[132 167 129 131 168  85  87 125 131 170 168 172 132 129]  kagen
[132 130  90 172 170 122  87 123 124 168 165 170 132 131]  digep
[127 169 132 126 170  83  90  87 128 171 126 166 132 130]  bozas
[ 89 168  88 167 169  83  84 124 131 168 132 168 131 129]  Zoti
[ 91 163 133 131 167  85 127 129 125 171 175 125 170 132]  Luzu
[ 93 170 127 171 170  84  84 122 126 128 171 131 126 130]  Digin
[130 123  94 133 136 124 126 125 168 171 165 171 128 165]  tar
[125 173 131 171 168  82  82 128 130 166 125 168 131 128]  pabot
[129 167  88 173 171 132  87 127 132 167 125 171 128 172]  fava
[ 86 160 130 171 173  86 128 126 172 124 133 165 172 169]  debem
[ 85 128  84 170 131 127  89  82 172 167 134 166 128 131]  Teme
q: [127 169 132 126 170  83  90  87 128 171 126 166 132 130] -> bozas
q: [132 130  90 172 170 122  87 123 124 168 165 170 132 131] -> digep
q: [ 85 128  84 170 131 127  89  82 172 167 134 166 128 131] -> Teme

[171  78  80 178 137 175 174 177 176  92 170  89 175 175 175  93 178 175
 176 178 176  79 178  79 170 167 174 177 162  80] -> Pudov
[162  79 173  79 110 147 155 177 177 177 162  96 168 161 131  99 176 173
  88 174 176  79 175 176  92  88 104 176  99  99] -> Zun
[178 132  90 172 177  79 168 143 146  79 176 167 178 178  79  78 148  79
  79 144 146 161 169  84  99  93 104 172 115 173] -> Piva
q: [178 132  90 172 177  79 168 143 146  79 176 167 178 178  79  78 148  79
  79 144 146 161 169  84  99  93 104 172 115 173] -> Piva
q: [162  79 173  79 110 147 155 177 177 177 162  96 168 161 131  99 176 173
  88 174 176  79 175 176  92  88 104 176  99  99] -> Zun
q: [171  78  80 178 137 175 174 177 176  92 170  89 175 175 175  93 178 175
 176 178 176  79 178  79 170 167 174 177 162  80] -> Pudov

[ 92  94 126  92 125 144  87 132 141 109  97 152  94  93  91 168  89 121
  88  89 162 170  92  93 154  96  92 111  89 152 130 155 143  97 114] = Duriv
[105 165 161 103  95  91 169  95 132  86  96  92 171 103 102 151 169  87
 169 169  91 156 103 101 169  96 102  87 107 153 171 170 170 165 170] = kamu
[160  85  85 163 122 117  86 171 121 169 104 121  90 162 162 111  86 148
  86  87 117  98 162 161 148 137 162 170 162 110 138 147 113  85 136] = tok
[165 115 134 167 170 149 100  89 155  93  98 170  94 166 168 153 101 116
  99 100 170 148 166 165  99 170 166  93 166 141  93  99  95 118  89] = Liku
[141 167 149 140 121  93 170 123 165 153 170 102 165 141 141  86 170 139
 169 169  91  86 140 141 104 147 141 151 165  89 125 104 122 171 157] = kas
[157 157 149 158 156 167 145  87 164  88 101 130 129 157 158 161 145 102
 146 142 109 153 158 157  94 162 157  88 159 167  99  93 100 155 102] = Val
[141 167 149 140 121  93 170 123 153 153 170 102 165 141 141  86 170 139
 169 169  91  86 140 141 104 147 141 151 144  89 125 153 122 168 140] = zeg
q: [141 167 149 140 121  93 170 123 165 153 170 102 165 141 141  86 170 139
 169 169  91  86 140 141 104 147 141 151 165  89 125 104 122 171 157] -> kas
q: [165 115 134 167 170 149 100  89 155  93  98 170  94 166 168 153 101 116
  99 100 170 148 166 165  99 170 166  93 166 141  93  99  95 118  89] -> Liku

[111  90  86  84 166]  Zugeb
[ 88 165  85  85  85]  sigid
[83 88 83 83 83]  kam
[111  90  84  84 166]  Zin
dup sigid:  -> [85]
dup kam:  -> [83]
dup Zin:  -> [84]
q: [111  90  86  84 166] -> Zugeb
q: [111  90  84  84 166] -> Zin

